[[146 107 147 147 148 107 148 148 103 147]
 [145 148 146 146 110 149 106 145 134 143]
 [146 150 147 147 108 151 105 146 135 145]
 [147 106 149 148 149 107 149 149 101 149]
 [109 108 107 108 147 107 150 108 121 110]
 [146 106 148 147 148 107 149 148 102 147]
 [107 107 106 107 147 106 150 107 120 109]
 [108 107 107 107 147 107 150 108 121 109]]
Indices start at 0.
The entry at row 0, column 2 -> 147
Give the entry directly above the largest entry.
149
The entry in row 0 and column 0 is 146
The entry in the bottom-right corner is 109
The top entry of the column that holds the smallest entry is 103
The top-right entry: 147
The entry in row 2 and column 0 -> 146
Give the entry in the bottom-left corner.
108
The entry in row 1 and column 1: 148
The entry at row 1, column 0: 145
The top entry of the column that holds the largest entry is 107
Give the maximum.
151
Give the entry just left of 120.
107
Give the entry directly below the largest entry.
107
The entry in row 2 and column 1 is 150
Give the entry just left of the largest entry.
108
Give the entry at row 0, column 1.
107
Give the entry just left of the smallest entry.
149
The entry directly above the smallest entry is 135
Give the entry just right of the smallest entry.
149
The bottom entry of the column that holds the smallest entry: 121
The entry at row 1, column 2: 146

Read these off the matrix that follows. Counting starts at 0.
1) The entry in row 0 and column 2?
2) The entry at row 2, column 1?
3) The entry just right of the smallest entry?
4) The entry in row 2 and column 0?
5) The entry just left of the smallest entry?
6) The entry in the bottom-right corner?
7) The entry directly above 131?
8) The entry directly above the largest entry?
[[104 107 100 121 113 102]
 [124 132 124 126 130 125]
 [136 129 145 134 132 143]
 [135 132 137 128 131 137]
 [132 127 123 124 125 125]]
1) 100
2) 129
3) 121
4) 136
5) 107
6) 125
7) 132
8) 124

124  130  121  130  129
135  131  123  131  122
140  131  145  131  121
141  133  143  133  129
125  126  134  126  130
133  123  125  123  120
139  120  141  120  153
126  132  142  132  120
114  124  121  124  129
Indices start at 0.
The top entry of the column that holds the smallest entry? 124
The entry in row 0 and column 2 -> 121
The entry at row 1, column 0: 135
The entry at row 2, column 0? 140
The top-right entry? 129
The entry just left of the largest entry is 120
The bottom-right entry? 129
The bottom entry of the column that holds the smallest entry: 114
The entry directly above the largest entry? 120
The entry in row 0 and column 1: 130
The entry just left of the centre entry -> 126
The entry at row 2, column 2 -> 145
The centre entry? 134
